These are the activations of a small network on made-up records, seen along a few directions, one row for each record.
Each row is followed by the record's values for the fields Fika, Ror, Vena, Ziva, Tera, Kazin, Leg, Miz.
Not every record has every field; a missing one is written none.
The largest differences between rows may come from other fields.
Strong random noise was added to every row along 8 fixed directions; ignore it. To show where, here is one row again and again, with new noise each time:
499, -110, -94, -39, 5, 559, -177, 392, -145, -724, -34, 73, -19, 238, 211, -45, 23, 140, -160, 114
37, -56, -110, 75, -86, -179, 93, -41, 162, 341, 730, 33, -204, -229, -166, 210, -520, 183, 534, 219
-264, -160, 138, 148, -89, -98, 111, 380, -20, 626, -3, -40, 344, 9, 103, 72, -439, 157, 289, 63
193, -8, -660, 387, -384, 25, -236, 97, -176, 245, -175, -125, -208, 63, 180, 305, 525, -855, 140, 368
562, -119, -518, 99, -909, -5, 249, -226, 411, 138, 147, -409, 206, 25, -46, 332, -339, 420, -227, 31
-133, -236, -14, -135, 617, -67, -5, -480, -508, -93, -61, 281, -414, -160, -396, -387, 201, -53, 429, 301
87, 429, 423, 128, 320, -342, 650, -282, -385, 388, 59, -147, 412, -384, -163, -239, -188, 448, 25, 189
180, 344, -39, 230, -43, -237, 325, -309, -231, 412, 49, -170, 187, -314, -96, 99, 90, 37, 89, 194
125, -236, -224, 33, -12, 136, -9, -82, 399, -63, 104, -63, -298, -203, -207, -51, -143, 344, 196, -101
149, 171, 124, 301, 270, -240, 564, 236, 347, 106, 346, -294, -185, -396, -96, -419, -356, 278, 80, 178

-695, -102, 437, -172, -54, 186, -98, 281, -11, 281, -366, 87, 676, 227, 217, 420, -405, 396, 34, -237 => Fika is z1, Ror is h1, Vena is v3, Ziva is none, Tera is n1, Kazin is k2, Leg is c2, Miz is e1
-236, -93, 105, 66, -92, -170, 481, 263, 194, 207, -127, -254, 252, 98, 98, -335, -343, 50, -109, 81 => Fika is z3, Ror is h1, Vena is v3, Ziva is none, Tera is n1, Kazin is k2, Leg is c3, Miz is e3
163, 663, -50, 528, 95, 74, -72, 427, 374, 71, 431, -106, -132, -422, 237, 445, 237, -163, 74, -146 => Fika is z3, Ror is h1, Vena is v3, Ziva is none, Tera is n2, Kazin is k2, Leg is c2, Miz is e1
75, 164, -197, 22, -93, -97, -231, -125, -9, 88, 384, 145, -151, -177, -61, 338, 11, -54, 220, -47 => Fika is z2, Ror is h1, Vena is v1, Ziva is none, Tera is none, Kazin is none, Leg is none, Miz is none
127, 75, -103, -163, -206, -90, 90, -196, 271, -87, 538, -14, -119, -39, -88, 78, -383, 170, 115, -2 => Fika is z3, Ror is h2, Vena is v2, Ziva is m1, Tera is none, Kazin is none, Leg is none, Miz is none
354, -21, -399, -1, -207, -89, -101, -91, -7, -227, 618, 1, -411, 161, 20, 10, -46, -324, 30, 368 => Fika is z3, Ror is h1, Vena is v2, Ziva is m1, Tera is none, Kazin is none, Leg is none, Miz is none
-307, -83, 360, -123, 295, 188, -240, 394, -343, -190, -252, 291, 173, 115, 230, 8, -35, 16, 139, -90 => Fika is z1, Ror is h2, Vena is v1, Ziva is none, Tera is none, Kazin is none, Leg is none, Miz is none
-129, 369, 277, 14, 93, -82, -36, -167, -239, -14, -383, -30, 116, -18, 29, -242, 586, -344, -388, -204 => Fika is z1, Ror is h2, Vena is v2, Ziva is m2, Tera is none, Kazin is none, Leg is none, Miz is none
-206, -204, -317, -52, -570, -357, 241, -294, 121, 183, 47, -243, -41, 75, -212, -3, -255, -63, -157, 207 => Fika is z1, Ror is h2, Vena is v3, Ziva is none, Tera is n3, Kazin is k2, Leg is c2, Miz is e3
102, -299, -193, 83, 206, -127, -359, 62, -522, -95, 86, 227, -400, 88, -72, -219, 157, -216, 134, 241 => Fika is z3, Ror is h1, Vena is v1, Ziva is none, Tera is none, Kazin is none, Leg is none, Miz is none
-413, 378, 194, 164, 200, -508, -137, -336, -529, 293, -159, 92, -10, -331, -218, 10, 382, -125, -95, -88 => Fika is z1, Ror is h2, Vena is v1, Ziva is none, Tera is none, Kazin is none, Leg is none, Miz is none
-50, -341, 188, -36, 47, 422, -199, 653, 72, -84, -583, 89, 294, 434, 335, -287, 85, 72, -110, -331 => Fika is z3, Ror is h1, Vena is v2, Ziva is m2, Tera is none, Kazin is none, Leg is none, Miz is none
24, -3, -4, 54, -282, -40, 335, 158, -341, 101, -441, -217, 569, 304, 233, -146, -102, -227, -395, 335 => Fika is z2, Ror is h1, Vena is v3, Ziva is none, Tera is n1, Kazin is k2, Leg is c3, Miz is e3
46, -195, -196, 138, 421, 155, -114, -93, 364, -30, -267, 10, -637, -200, -168, -390, 464, -185, 244, -119 => Fika is z3, Ror is h1, Vena is v2, Ziva is m2, Tera is none, Kazin is none, Leg is none, Miz is none
-343, 80, 516, 337, 471, -522, 555, 710, -3, 214, 183, -206, -93, -209, 120, -716, -490, 48, -115, 261 => Fika is z1, Ror is h1, Vena is v1, Ziva is none, Tera is none, Kazin is none, Leg is none, Miz is none
-184, -13, 81, 140, -23, 1, 79, 469, 191, 374, 131, -74, 191, -69, 211, 27, -296, 8, 224, -47 => Fika is z3, Ror is h1, Vena is v3, Ziva is none, Tera is n3, Kazin is k2, Leg is c2, Miz is e3
359, 376, -31, 103, -198, 78, -85, -283, -195, 71, -501, -178, 474, -181, 86, 194, 484, 339, -363, -373 => Fika is z3, Ror is h1, Vena is v1, Ziva is none, Tera is none, Kazin is none, Leg is none, Miz is none
-25, 109, -136, 192, 27, 148, 29, -55, -55, 247, -389, -56, 195, -62, 173, 310, 298, -159, 53, 55 => Fika is z3, Ror is h1, Vena is v3, Ziva is none, Tera is n1, Kazin is k2, Leg is c3, Miz is e1
129, 263, 326, 60, 482, -35, 84, 325, -415, -526, 611, 176, -224, -97, 72, -377, -110, -105, -19, 400 => Fika is z1, Ror is h1, Vena is v3, Ziva is none, Tera is n2, Kazin is k2, Leg is c2, Miz is e3
-623, -51, 21, 392, -78, -452, 165, 496, 713, 864, 209, -267, -86, -301, 94, 73, -474, -135, 481, -189 => Fika is z3, Ror is h1, Vena is v1, Ziva is none, Tera is none, Kazin is none, Leg is none, Miz is none
111, 69, 106, 123, 46, 44, -306, 458, -379, -97, 213, 175, 40, 170, 307, 97, 56, -352, 91, 265 => Fika is z1, Ror is h1, Vena is v2, Ziva is m1, Tera is none, Kazin is none, Leg is none, Miz is none
-211, -392, -246, 154, 47, -316, 447, 134, -105, -125, -417, -222, -248, 277, -77, -749, -14, -561, -195, 573 => Fika is z3, Ror is h2, Vena is v3, Ziva is none, Tera is n1, Kazin is k2, Leg is c3, Miz is e3
-35, 356, 348, 8, 120, 212, 233, 145, 664, 92, -172, -232, 104, -308, 88, -44, 76, 335, -237, -541 => Fika is z1, Ror is h2, Vena is v2, Ziva is m2, Tera is none, Kazin is none, Leg is none, Miz is none
-215, -88, 102, 156, 127, 203, -44, 381, 381, 16, -302, -41, 81, -138, 207, -39, 76, 128, -35, -304 => Fika is z1, Ror is h1, Vena is v3, Ziva is none, Tera is n2, Kazin is k1, Leg is c1, Miz is e1
-342, 116, 122, 6, 81, 61, -36, 95, -54, 143, 70, 115, 32, -53, 79, 216, 30, -184, 209, 24 => Fika is z1, Ror is h1, Vena is v3, Ziva is none, Tera is n3, Kazin is k1, Leg is c3, Miz is e3
-503, -78, -81, 111, -87, -156, -70, -13, 382, 511, -321, -100, 20, -196, -91, 193, 124, -111, 55, -287 => Fika is z1, Ror is h2, Vena is v3, Ziva is none, Tera is n2, Kazin is k1, Leg is c2, Miz is e1
106, -45, -245, 16, -603, 42, -114, -157, 359, 161, -304, -270, 140, 72, 87, 284, 152, -51, -310, -206 => Fika is z1, Ror is h2, Vena is v2, Ziva is m2, Tera is none, Kazin is none, Leg is none, Miz is none
93, -14, -195, 82, 332, -109, 126, -348, 108, -118, -271, -116, -339, -227, -157, -442, 387, -7, -34, 15 => Fika is z3, Ror is h1, Vena is v2, Ziva is m1, Tera is none, Kazin is none, Leg is none, Miz is none
60, 147, 87, 327, -129, -354, 148, 408, 162, 82, 160, -233, -60, -220, 70, -183, -197, 166, -330, -26 => Fika is z1, Ror is h2, Vena is v1, Ziva is none, Tera is none, Kazin is none, Leg is none, Miz is none
242, 130, -52, -164, -274, -50, 124, -143, 186, -247, 579, -3, -316, 82, -73, -23, -147, -88, -88, 131 => Fika is z1, Ror is h2, Vena is v2, Ziva is m2, Tera is none, Kazin is none, Leg is none, Miz is none
-164, -318, -139, -208, -300, 87, -305, -541, -33, 334, -259, 152, 119, 29, -171, 442, 7, 255, 283, -159 => Fika is z1, Ror is h1, Vena is v2, Ziva is m2, Tera is none, Kazin is none, Leg is none, Miz is none
111, 296, -317, 36, -809, -305, -145, -344, -213, -83, 463, -81, 18, 50, -18, 645, -120, -140, -289, 148 => Fika is z1, Ror is h2, Vena is v1, Ziva is none, Tera is none, Kazin is none, Leg is none, Miz is none
-113, 245, -220, 85, -276, 144, -133, 59, 211, 49, -129, -4, 104, -65, 210, 574, 214, -243, 18, -84 => Fika is z1, Ror is h2, Vena is v3, Ziva is none, Tera is n1, Kazin is k2, Leg is c3, Miz is e1

Which values does each new row have?
392, 586, -335, 346, -128, -44, -329, 27, -327, 40, 316, 71, -195, -173, 196, 500, 627, -609, 202, 154 => Fika is z3, Ror is h1, Vena is v1, Ziva is none, Tera is none, Kazin is none, Leg is none, Miz is none
436, 336, -380, 246, -221, -108, 86, 69, 264, -183, 336, -292, -434, 24, 125, -116, 366, -903, -187, 208 => Fika is z3, Ror is h2, Vena is v2, Ziva is m2, Tera is none, Kazin is none, Leg is none, Miz is none
-340, -132, 103, -93, -146, -11, -196, 319, 153, 355, 593, 139, -29, 275, 144, 250, -553, -173, 463, 114 => Fika is z3, Ror is h1, Vena is v2, Ziva is m2, Tera is none, Kazin is none, Leg is none, Miz is none
-177, -395, 257, -404, -179, 580, -283, 3, 41, 130, -774, 153, 565, 472, 87, 21, 44, 519, -169, -657 => Fika is z3, Ror is h1, Vena is v2, Ziva is m2, Tera is none, Kazin is none, Leg is none, Miz is none
394, 115, 251, -126, 221, 320, -73, 105, -207, -233, 382, 254, 8, 87, 100, 40, -138, 238, 209, 74 => Fika is z3, Ror is h1, Vena is v2, Ziva is m2, Tera is none, Kazin is none, Leg is none, Miz is none
-288, -260, -280, -14, -541, -41, -117, -236, 234, 300, -252, -76, 168, -7, -90, 338, -143, 40, 19, -86 => Fika is z1, Ror is h2, Vena is v3, Ziva is none, Tera is n1, Kazin is k2, Leg is c3, Miz is e3
30, 113, 147, -37, 506, 23, 132, -72, -108, -170, 75, 38, -394, -139, -95, -369, 256, -229, 51, -62 => Fika is z3, Ror is h1, Vena is v1, Ziva is none, Tera is none, Kazin is none, Leg is none, Miz is none
-23, 109, -27, 117, -308, -295, -89, -234, -111, 25, 125, -46, 18, -232, -131, 278, -201, 320, -129, -33 => Fika is z1, Ror is h2, Vena is v1, Ziva is none, Tera is none, Kazin is none, Leg is none, Miz is none
-479, -187, 375, 37, 337, -531, 332, 192, -655, 27, -287, 88, -37, 142, -123, -678, -189, -106, -173, 357 => Fika is z1, Ror is h2, Vena is v1, Ziva is none, Tera is none, Kazin is none, Leg is none, Miz is none
-13, 193, 209, 27, -411, -265, 369, 328, -208, 137, 4, -213, 669, 244, 273, 50, -536, 203, -379, 96 => Fika is z3, Ror is h2, Vena is v1, Ziva is none, Tera is none, Kazin is none, Leg is none, Miz is none
-66, 99, 360, -139, -297, 95, 11, 6, -158, -207, -479, -57, 554, 121, 1, 52, -155, 722, -554, -412 => Fika is z1, Ror is h2, Vena is v1, Ziva is none, Tera is none, Kazin is none, Leg is none, Miz is none
-242, 17, -38, 104, 100, -243, 15, -234, -378, 277, -322, -28, -34, -52, -91, -131, 283, -220, -64, 13 => Fika is z3, Ror is h1, Vena is v1, Ziva is none, Tera is none, Kazin is none, Leg is none, Miz is none
-219, -38, -173, 230, -412, -226, -326, 302, 79, 346, 1, -47, -44, -26, 95, 249, 27, -142, -139, -181 => Fika is z1, Ror is h2, Vena is v1, Ziva is none, Tera is none, Kazin is none, Leg is none, Miz is none
-88, -58, 41, -232, -455, -188, 115, -178, -463, 37, 9, 29, 245, 365, 10, 154, -152, -194, -238, 145 => Fika is z1, Ror is h2, Vena is v1, Ziva is none, Tera is none, Kazin is none, Leg is none, Miz is none
107, 405, 197, 223, 121, 167, -105, -50, 57, 92, -603, -160, 347, -338, 25, 36, 505, 520, -443, -687 => Fika is z3, Ror is h1, Vena is v1, Ziva is none, Tera is none, Kazin is none, Leg is none, Miz is none
-290, -192, 226, -203, 256, -176, -36, -120, 82, 310, 523, 172, -236, 33, -173, -249, -318, -46, 410, -32 => Fika is z3, Ror is h1, Vena is v2, Ziva is m2, Tera is none, Kazin is none, Leg is none, Miz is none
